These are the activations of a small neural network, seen along a few directions. Each row is one input.
Each table varies a few parts of the input and shows all the possible inputs, shuffled.
Descriptions start from the smaller parts, as in this example, which fits no table here: one of 5 places around a ring, together with either a single point or one of 11 places along a line or (one of 3 separate values, together with one of 6 places along a line).
Shared parts are said once, and a part with two or three values counts as separate values.
(in the rows, 128 means zero)

Other details of the inputs vary at random and push rows far along three fixed directions, the same in every table; ignore that.
To show where, the next rows are all for the same input, with only those details redrawn:
[119 147  81 138 139 149 186 148 125  59 149]
[125 133 149 127 138 115  93 140 158 174 120]
[125 119 130 125 137 120 114 144 142 165 149]
[127 151 167 122 134 110  79 136 170 179  92]
[148  97 136  80 119 109 128 140 104 211 207]
[ 88  97  83 189 165 143 122 158 162 108 147]
[ 86 104  78 192 165 146 128 158 163  92 140]
[135 166 182 109 129 102  74 130 171 186  77]

Table:
x1: [157 157  99 146 101 172 158 128 112  76  97]
x2: [131 106  98 174 119 160 103 135 121 144 143]
x3: [134 141 165 102 126  98  92 124 166 177  84]
x4: [137 205 145  72 108 104 151 110 140  91  73]
x5: [ 70  84 130 166 177 125  89 115 161 105 112]
x6: [ 86 137 170 141 133 122  80 119 154 132  75]
x7: [142 158 107 128  95 141 126 107 116 107 100]
x8: [133 141 168 120  96 111  98 143 162 191  83]
x9: [150 139 107 118 131 141 108 111 106 125 145]
x10: [108 154 101 119  99 127 161 142 119 103 135]
x11: [124  71 100 112  96 116 155 145 107 183 196]
x12: [108 113 108 151 148 131 121 149 150 134 145]
x13: [126 145 144  96 111 149 183 124  87  86 140]
x14: [119  45 129 119 123 140 150 137  89 164 204]
x15: [ 61  85 127 176 147 129  95 123 158 114 105]
x16: [137 137  96 184 138  94 201 147 115  59 150]
x17: [174 120 152 108 127 131  71 115 115 208 150]
x18: [106 118 181 128 124 119  93 115 153 150  70]
x19: [131  60  95 124 136 127 148 153 116 169 211]
x20: [138 142 144  72 136 136 190 105  96  63 122]
x21: [ 91 129  66 146 109 134 187 141 124  66 144]
x22: [ 89 122  82 219 141 160  75 133 162  97  87]
x23: [140  93 161  46 128 108 135 108  68 180 211]
x24: [149 164 191 137 147  85 165 106 107  69  88]
x25: [155 135  95 131  97 156 154 118 102 102 121]
x26: [ 87 143 118 162 153 118  88 138 178 116  90]
x27: [210 194 144 136 115 105 167 102  82  82 104]
x28: [144 172 192  72 136 128 135 107 117 113  95]
x29: [179 121 138 112 126 142  99 116 117 167 132]
x30: [174 148  97 104 121 154 162 106  95  81 130]
x31: [152  77  89 111 127 130 117 109  88 167 209]
x32: [154 199 159  71  75 119 163 132 116 137  99]
x33: [ 98  78 144 163 175 142 103 131 154 116 118]
- Describe the family of inputs behind these rows. => one of 3 separate values, together with either a single point or (one of 2 separate values, together with one of 5 places around a ring)
- Changing only the choice among 3 separate values turns x31 into x5. The same change can be made to x29. Which row results? => x33
- Which other rows does x14 become when the choice among 2 separate values takes its other values? List them by row number. => x33
- Which other rows does x3 become when the choice among 3 separate values takes its other values? List them by row number. => x20, x30

Table:
x34: [116 114 162 128 134 115 102 121 140 152 111]
x35: [ 98  92  83 157 145 136 148 149 129 112 173]
x36: [159  95  99 104 114 134 165 125  68 146 215]
x37: [118  72  62 178 139 156 148 133 108  98 181]
x38: [152 169 170  94 123 114 122 114 123 137  98]
x39: [107  72 129 159 155 116  93 131 135 160 155]
x40: [157 181 137  81 110 124 175 123 105  86 123]
x41: [154 179 117  86  89 136 177 122  99  96 118]
x42: [146 102  89  94 103 129 170 137  76 155 221]
x43: [117 123 169 123 127 113 102 124 148 158 106]
x44: [130 108 133 146 140 117  94 128 143 164 133]
x45: [ 88 131 105 166 147 134 142 141 157  76  99]
x46: [132 115 129 140 125 130 102 137 136 170 135]
x47: [152 146 181  71 110 104 126 119 121 177 119]
x48: [117 118 140 152 147 120  94 134 150 140 118]
x49: [128 161  99 153 142 149 162 125 131  46  99]
x50: [121 170  97 138 128 142 169 136 139  56 101]
x51: [112 109 116 182 138 137  78 135 150 137 106]
x52: [108  80 134 147 146 123 108 124 132 146 151]
x53: [169 127 160  73 107 106 122 120 112 204 155]
x54: [139 189 158 135 111 131  95 122 164 116  33]
x55: [138 162 146  65  96 118 189 122  93 106 137]
x56: [145 154 160 128 121 119  84 116 146 162  88]
x57: [105  92 137 159 153 119  96 133 148 149 125]
x58: [ 92 140  88 142 148 177 137 127 146  53 100]
- Describe the family of inputs behind these rows. => either a single point or (one of 4 places along a line, together with one of 6 places along a line)
- Which other rows does x40 become when the place on the line of 4 takes its other values? List them by row number. => x35, x38, x48
- Start at x55 and move only the place on the line of 6, one step at a time. The first step leads to x45. Which rows follow, in order? => x35, x50, x42, x41

Table:
x59: [141 176 138  98 116 138 157 113 135 104  94]
x60: [127  97 104 161 141 125 103 121 138 140 146]
x61: [130  93 114 164 136 108  77 128 147 183 135]
x62: [101 140 139 127 133 134 125 137 152  94  71]
x63: [121 161 157 155 139 127  96 133 165 142  75]
x64: [ 91  94  86 153 159 156 149 136 126  66 146]
x65: [150 169 122  44 100 116 217 113  82  75 146]
x66: [139 122 140 154 123 114  93 117 148 159 113]
x67: [147 109 152 138 114 120  74 138 142 200 108]
x68: [115 122 164 131 143 112  69 110 171 177  98]
x69: [110 118 117 119 145 125 138 139 127 123 157]
x70: [137 127 138 128 121 113  77 148 157 202 118]
x71: [160 136 125 105 119 118 129 124 101 144 163]
x72: [154 132  71  97 100 144 210 136  89  94 174]
x73: [116 141 143 178 144 124  96 113 163 123  71]
x74: [134 146 157 150 128 117  77 137 168 171  87]
x75: [143 118 185  62 112 117 108 121 118 196 130]
x76: [ 81 116  72 212 160 150 177 137 145  16 116]
x77: [131 119 141 172 134 136  76 125 151 137  94]
x78: [144  87 128  82 121 106 157 115  81 167 209]
x79: [114  54 132 135 134 109 122 136 123 197 192]
x80: [130 149 196 131 129 124  76 117 163 161  58]
x81: [137 109  98 129 119 148 134 143 119 133 142]
x82: [115 170 176 152 139 108  95 130 166 122  58]
x83: [135 178 127 120 122 142 191 134 116  62 120]
x84: [130 131 128 163 141 110  66 137 158 166 102]
x85: [143 192 109 113 123 163 156 116 128  31  71]
x86: [ 89  59 101 178 154 146 131 149 129 116 161]
x87: [ 96  81  86 196 154 147 136 137 144 118 149]
x88: [160 207 157  70  91 106 201 108  97  63  86]
x89: [163 161 187  74 113  97 113  94 119 171 113]
x90: [181 182 145  63  96 122 193 114  64 116 159]
x91: [ 65 105  38 170 103 168 168 132 113  71 166]
x92: [127  67  89 160 145 145 108 130 111 137 182]
x93: [107 144 160 188 151 137  83 119 170  93  47]
x94: [133  90  92 105 131 136 162 118  93 141 206]
x95: [145  88 112 127 127 143 154 123  76 133 193]
x96: [ 94  63  96 187 151 139 137 138 139 132 175]
x97: [ 88 167 142 138  94 129  66 129 159 163  80]
x98: [180 159 167  41  90 118 192 108  54 118 151]
x99: [109 140 161 141 139 125  94 118 181 144  75]
x100: [100  72 117 190 157 127 103 143 137 147 173]
x101: [123  87  89 153 139 143 101 140 131 141 146]
x102: [142 129 144  86 127 137 134 112 106 126 141]
x103: [100 102 110 167 161 153  90 125 150 116 115]
x104: [ 90 137 125 191 150 133 123 136 156  45  55]
x105: [169 194 142 103 103 123 156 123 109  98 106]
x106: [157 187 135 113 101 132 163 116 131  89  83]
x107: [117 114 176 128 138 132  66 121 165 182  94]
x108: [100 147 160 133 143 121  96 141 176 141  82]
x109: [124 165 106 153 135 171 178 127 120  31  85]
x110: [122 189 115 154 129 151 136 124 179  56  41]
x111: [164 134 170  63 116 100 123 112  91 193 180]
x112: [106 175 173 109  81 137  53 107 148 168  43]
x113: [101 126 167 153 136 117  84 138 169 137  58]
x114: [123  79 109  89 129 125 155 134  88 130 192]
x115: [145 102 165  51  99  90 131 126 110 216 174]
x116: [128 144 108  89 124 134 194 118 103  71 148]
x117: [119 108  98 135 139 166 150 133 116 101 149]
x118: [122 130 102 112 119 126 203 152  96  80 172]
x119: [162 136 122 119 107 111 137 138 101 154 153]
x120: [134  98 100 157 137 135 100 133 122 138 137]
x121: [170 175 137 114 101 131 143 121 107 104  87]
x122: [165 165 194  52 114 100  86 109 123 219 120]
x123: [101  45 108 153 150 100 106 134 125 172 191]
x124: [127 159 121 142 132 134 109 117 165  99  77]
x125: [181 112 144  74  84  98 137 127  93 225 177]
x126: [201 199 154   6  80 117 176 110  74 141 157]
x127: [154 159 165 103 111 113 145 103 117 128 117]
x128: [100 109  68 180 162 170 172 129 112  18 148]
x129: [132 133 194 103 128  93  61 115 143 177  76]
x130: [102 162 131 160 156 125 118 133 158  73  78]
x131: [ 92 148 143 146 151 112  90 140 180 114  73]
x132: [119  87 107 120 145 131 136 135 113 150 207]
x133: [136  84  97 149 120 123 128 159 116 181 191]
x134: [122 100 116 151 148 124 109 114 129 148 147]
x135: [157 152 101  92 106 127 165 122 108 112 136]
x136: [154 136 119  96 125 143 160 110  76 102 154]
x137: [185 194 165  84  84 101 138 109 116 147  82]
x138: [ 85 141  86 184 143 142 186 144 153  14  87]
x139: [ 96 101 120 134 141 120 124 156 146 140 148]
x140: [106  84  99 142 146 143 143 148 125 136 195]
x141: [105  60 123 157 141  97 105 152 122 180 191]
x142: [ 88  67 107 156 150 131 124 140 150 150 161]
x143: [140 172  95 121 117 172 179 130 120  33  99]
x144: [125 115  89 146 137 130 112 149 139 141 149]
x145: [126 156 162 112 133  94 106 130 137 136  99]
x146: [152 165 151 100 131 117 118 115 113 143 120]
x147: [130 182 146 117 131 139 125 128 152 117  81]
x148: [142 116 122  88 126 132 170 119  74 103 171]
x149: [129  69 106 129 130 128 103 148 127 202 208]
x150: [121  64 105 173 137 146 101 143 133 157 164]
x151: [ 99 119 101 161 145 141 168 153 129  79 147]
- Changing only one part turns x121 into x137. The same change can be made to x150. Which row results? => x106
- Changing only one part turns x120 into x61. The same change can be made to x104. Which row results? => x88
- Changing only one part turns x73 into x95. The same change can be made to x76. Which row results? => x98
- Describe the family of inputs behind these rows. => one of 3 separate values, together with either a single point or (one of 5 places around a ring, together with one of 6 places along a line)
- Which other rows does x82 become when the place on the line of 6 takes its other values? List them by row number. => x90, x100, x105, x119, x141
- Which other rows does x108 become when the choice among 3 separate values takes its other values? List them by row number. => x75, x142
- Start at x63 and move only the place on the ring of 5, one step at a time. The first step leads to x90. Which rows follow, in order? => x146, x122, x147
- Which other rows does x135 become when the choice among 3 separate values takes its other values? List them by row number. => x101, x144
